Each row below holds a small network's activations on one record, seen along a few directions.
After each row come some of the record's fields: B, J, C, W, H.
Not every record has every field; a missing one is written absent.
The largest differences between rows may come from other fields.
(in the rows, 128 means zero)
[130 117 116 103 113 126 129 143 104 116 109 142 149 133 172 130 131 128]  (B b2; J j1; C c1; W w1; H h2)
[133 153 101 139 114 116 116 128 130 129 125 128 125 124 121 138 130 120]  (B b3; J absent; C absent; W w1; H h2)
[136 156 138 144 150 119 113 124 141 108 142 118 113 118 114 124 139 130]  (B b1; J absent; C absent; W w2; H h1)
[113  72 149  83 132 139 156 153  95 127 138 125 130 135 178 109 122 135]  (B b5; J j1; C c1; W w2; H h2)
[123 129 124 111 101 112 139 128 109 138 116 124 114 142 152 125 121 118]  (B b3; J absent; C absent; W w2; H h2)
[121  96 130  96 128 169 130 123 129 144 116 134 160 114 131 127 125 156]  (B b6; J j2; C c1; W w1; H h1)
[128 158 107 146 114 149 117 109 137 118 113 138 156 128 123 145 140 128]  (B b2; J j2; C c1; W w2; H h2)
[126 139 127 125 133 135 139 138 135 121 151 117 137 140 140 119 134 134]  (B b5; J absent; C absent; W w2; H h2)
[ 88  27 117  52  79 184 176 151 100 162 149 124 163 141 173 106  97 137]  (B b6; J j2; C c2; W w2; H h2)
[140 136 139 123 135 117 127 131 130 116 125 131 136 145 135 127 144 131]  (B b5; J absent; C absent; W w1; H h2)
[134 128 129 123 140 138 123 119 146 146 123 132 141 126 124 132 120 155]  (B b6; J absent; C absent; W w1; H h2)
[128 124 121 126 118 123 126 122 139 157 119 132 132 127 131 131 110 135]  (B b6; J absent; C absent; W w1; H h2)
[133 133 122 117 119 132 121 106 140 136 115 118 143 139 129 129 124 153]  (B b6; J absent; C absent; W w1; H h1)
[139 176 117 159 115  86  97 107 134 114 115 119 104 125 107 138 141 114]  (B b3; J absent; C absent; W w1; H h1)
[143 168 123 157 143 111  96 128 141 104 137 129 112 113  92 140 147 118]  (B b1; J absent; C absent; W w1; H h1)
[148 190 126 189 134  94  95  89 167 129 122 132 108 135  68 150 137 109]  (B b4; J absent; C absent; W w1; H h2)
[136 155 139 150 154 118 113 127 141 109 146 119 107 116 106 126 139 127]  (B b1; J absent; C absent; W w2; H h1)
[151 189 116 188 146  87  98 111 152 136 108 145 111 109  96 154 127 120]  (B b4; J absent; C absent; W w1; H h2)
[134 110 165 132 148 102 121 130 121 111 131 123 107 129 115 123 142 111]  (B b4; J j1; C c1; W w1; H h1)
[147 167 126 175 156 112 110 131 159 107 145 132 136 132  97 137 155 119]  (B b5; J absent; C absent; W w1; H h2)
[118 102 142 119 100 150 150 148 117 141 146 121 146 110 166 137 129 150]  (B b1; J j2; C c1; W w2; H h2)
[136 140 139 132 136  94 111 129 116 127 118 129  85 115 108 133 132 113]  (B b3; J absent; C absent; W w1; H h1)
[121 116 115 112 119 153 135 142 122 135 128 144 149 123 151 129 112 129]  (B b5; J j1; C c1; W w2; H h2)
[ 91  59 156  56 115 132 186 174  99 182 121 145  93 150 168  91 104 135]  (B b4; J absent; C absent; W w2; H h2)
[115  91 139  86 109 125 160 146 103 138 142 113 122 155 172 109 119 130]  (B b4; J absent; C absent; W w2; H h2)
[131 127 123 119 115 137 132 123 126 117 132 115 146 142 127 122 146 131]  (B b6; J absent; C absent; W w1; H h2)
[117  96 112 103  90 180 150 139 120 140 125 136 172 132 161 135 124 147]  (B b6; J j2; C c1; W w2; H h2)
[148 174 129 170 145 110  96 115 152 110 140 125 109 126  68 146 145 111]  (B b4; J absent; C absent; W w1; H h1)
[128 159 119 147 124 110 119 132 131 116 141 118 106 128 115 127 138 109]  (B b3; J absent; C absent; W w2; H h2)
[106  55 129  72 105 148 147 136 103 149 117 133 135 136 154 111 114 145]  (B b6; J j1; C c1; W w1; H h1)
[130 166 123 173 134 118 111 111 142 124 123 140 127 105 105 141 135 110]  (B b4; J j2; C c1; W w2; H h2)
[141 169 141 159 160 111 103 118 146 113 131 124 102 107 101 129 136 127]  (B b1; J absent; C absent; W w2; H h1)
[147 190 141 176 160 111 104 108 158  94 141 119 119 130  97 134 150 126]  (B b5; J absent; C absent; W w2; H h1)
[142 186 135 182 133 109 112  96 168 128 129 128 121 149  91 140 129 113]  (B b4; J absent; C absent; W w2; H h2)
[137 117 128 135 148 134 121 130 132 123 128 147 146 119 127 140 113 137]  (B b5; J j1; C c2; W w1; H h2)
[128 131 127 132 138 139 125 132 133 132 123 143 140 113 138 128 115 127]  (B b5; J j1; C c1; W w2; H h2)
[119 102 131 118 115 164 130 119 129 159 121 131 135 111 114 143 114 139]  (B b6; J j2; C c1; W w2; H h1)
[ 98  72 139  55 105 149 179 176 105 144 141 141 128 171 185  95 125 136]  (B b5; J absent; C absent; W w2; H h2)
[158 232 117 216 136  70  76  84 163 121 101 143  97 117  61 165 137 102]  (B b4; J absent; C absent; W w1; H h2)
[115  73 130 107 129 140 135 147 114 123 143 122 132 114 119 118 137 124]  (B b1; J j2; C c2; W w1; H h1)
[136 143 129 150 149 113 120 137 139 113 143 119 121 125 105 126 155 124]  (B b1; J absent; C absent; W w1; H h2)
[109  52 155  46 124 157 172 147  99 146 137 109 137 148 188  96 112 170]  (B b6; J absent; C absent; W w2; H h1)
[109  72 127  84 123 153 149 159 105 143 140 135 133 107 163 110  97 129]  (B b1; J j1; C c2; W w2; H h2)
[122 116 128 114 125 154 142 138 126 119 141 128 158 136 157 123 125 137]  (B b5; J j1; C c1; W w2; H h2)
[150 190 134 191 152 117  88 100 153 103 117 143 118 112  81 155 132 109]  (B b4; J j1; C c1; W w2; H h1)
[101  41 114  64 103 185 167 169  98 148 158 134 157 118 162 113 104 136]  (B b6; J j2; C c2; W w2; H h2)
[143 181 131 167 151 117 114 119 155 110 139 129 130 128 113 133 139 126]  (B b5; J absent; C absent; W w2; H h2)
[127 127 132 111 134 108 123 118 128 137 108 126 115 133 150 116 125 131]  (B b2; J absent; C absent; W w2; H h2)
[125 114 121 111 126 151 123 131 120 121 128 142 135 114 129 130 106 127]  (B b5; J j1; C c2; W w2; H h1)
[105  89 117 101  95 149 149 138 113 141 139 119 142 138 150 117 119 119]  (B b4; J j2; C c1; W w2; H h2)
[109  65 127  73 116 140 152 166  83 139 129 136 127 113 186 114 111 130]  (B b1; J j1; C c1; W w2; H h2)
[124 107 115 135 127 129 129 128 124 163 107 150 133 101 123 142  99 126]  (B b4; J j2; C c2; W w1; H h2)
[130 151 110 152 119 123 113 128 130 134 114 150 122 110 115 144 114 105]  (B b4; J j1; C c1; W w2; H h2)
[126 101 133  94 124 131 138 134 107 136 122 126 111 128 147 120 117 137]  (B b6; J absent; C absent; W w2; H h1)
[128 150 136 150 133 111 133 123 144 150 135 124 106 130 108 126 114 116]  (B b4; J absent; C absent; W w2; H h2)
[154 224 125 199 155  94  85  97 164  90 122 135 119 108  96 145 153 121]  (B b2; J absent; C absent; W w2; H h2)
[155 196 120 192 136  99 111 103 145 111 122 124 145 132 124 156 146 123]  (B b2; J absent; C absent; W w1; H h2)
[118 106 131 100 115 113 147 155 100 129 143 118 107 139 161 115 127 117]  (B b3; J absent; C absent; W w2; H h2)
[120 103 133 114 140 144 127 141 118 128 135 126 121 106 135 121 120 129]  (B b1; J j1; C c1; W w2; H h1)

Which values does each new row have?
[136 135 157 127 154 113 131 129 125 105 141 117 115 141 139 120 141 135]  (B b5; J absent; C absent; W w2; H h1)
[ 94  40 120  52  92 154 166 166  73 149 134 125 132 129 184 112 118 127]  (B b3; J j2; C c1; W w2; H h2)
[152 186 116 182 152 119 103 122 157  99 138 131 138 136  82 151 161 121]  (B b5; J absent; C absent; W w1; H h2)
[130 147 124 129 132 128 125 134 129 119 139 124 123 120 131 126 132 130]  (B b1; J absent; C absent; W w2; H h2)
[139 134 141 131 146 134 109 119 139 103 118 139 142 111 115 125 130 132]  (B b5; J j1; C c2; W w1; H h1)
[138 145 145 139 136  88 122 103 129 148 103 128 106 129 126 132 120 134]  (B b4; J absent; C absent; W w1; H h2)
[124 117 131 106 113 111 140 142 106 137 122 127 114 132 165 120 119 123]  (B b3; J absent; C absent; W w2; H h2)
[147 188 131 176 159 117 111 123 159 112 138 136 131 128 108 139 137 123]  (B b5; J absent; C absent; W w2; H h2)
[118  79 146  85 125 144 149 141  99 120 136 123 132 145 165 116 121 133]  (B b5; J j1; C c1; W w2; H h1)
[147 197 157 189 156 100 103  78 171 121 117 120 109 136  78 135 133 128]  (B b4; J absent; C absent; W w2; H h1)
[107  71 138  83 122 169 148 123 117 159 114 132 144 104 147 112  96 157]  (B b6; J j2; C c2; W w2; H h1)
[115 101 131  96 115 149 150 138 121 134 139 123 120 150 127 110 127 136]  (B b6; J absent; C absent; W w2; H h1)
[142 186 125 169 134 101  97 103 144 111 119 122 102 116  96 139 137 114]  (B b3; J absent; C absent; W w2; H h1)
[134 184 107 161 105 109 113 106 141 127 116 126 118 132 109 139 129 109]  (B b3; J absent; C absent; W w2; H h2)
[147 196 136 184 156 104  95  89 163 117 121 124 104 117  78 140 136 124]  (B b4; J absent; C absent; W w2; H h1)
[131 144 113 145 120 108 113 109 130 139 107 116 108 122 106 136 128 128]  (B b3; J absent; C absent; W w1; H h1)
[146 185 123 170 145 128 114 120 159 112 140 135 140 142 108 143 135 123]  (B b5; J absent; C absent; W w2; H h2)
[144 134 140 144 162 108 127 134 130 126 133 134 123 136 131 139 133 136]  (B b5; J absent; C absent; W w1; H h2)
[143 196 143 190 149  97 113 110 161 107 145 124 114 138  97 135 141 112]  (B b4; J absent; C absent; W w2; H h2)
[129 110 128 131 124 142 127 120 133 106 141 123 152 137 106 132 145 125]  (B b5; J j2; C c2; W w1; H h1)
[145 166 121 176 155 114 119 121 156 120 131 129 137 136 105 141 144 129]  (B b5; J absent; C absent; W w1; H h2)
[127 123 121 115 113 125 130 127 133 153 115 127 131 133 127 121 117 132]  (B b6; J absent; C absent; W w1; H h2)
[124 115 142 130 126 140 124 130 122 130 139 118 125  98 126 136 133 137]  (B b1; J j2; C c1; W w2; H h1)
[126 138 126 153 116 130 115  96 139 134 120 133 120 118  86 139 114 110]  (B b4; J j2; C c2; W w2; H h1)
[149 191 141 178 164 112 100 105 161  98 137 123 117 126  92 136 146 127]  (B b5; J absent; C absent; W w2; H h1)
[122 141 115 126 108 121 129 129 128 130 132 118 122 134 135 121 127 120]  (B b3; J absent; C absent; W w2; H h2)
[124  97 122  97 115 120 148 152 102 134 126 120 123 142 152 121 137 128]  (B b3; J absent; C absent; W w1; H h2)
[130 148 132 134 142 123 124 135 136 117 143 122 121 120 130 120 136 130]  (B b1; J absent; C absent; W w2; H h2)
[104  83 111  94 108 157 147 158 107 141 145 130 139 114 153 120 125 125]  (B b1; J j2; C c1; W w2; H h2)
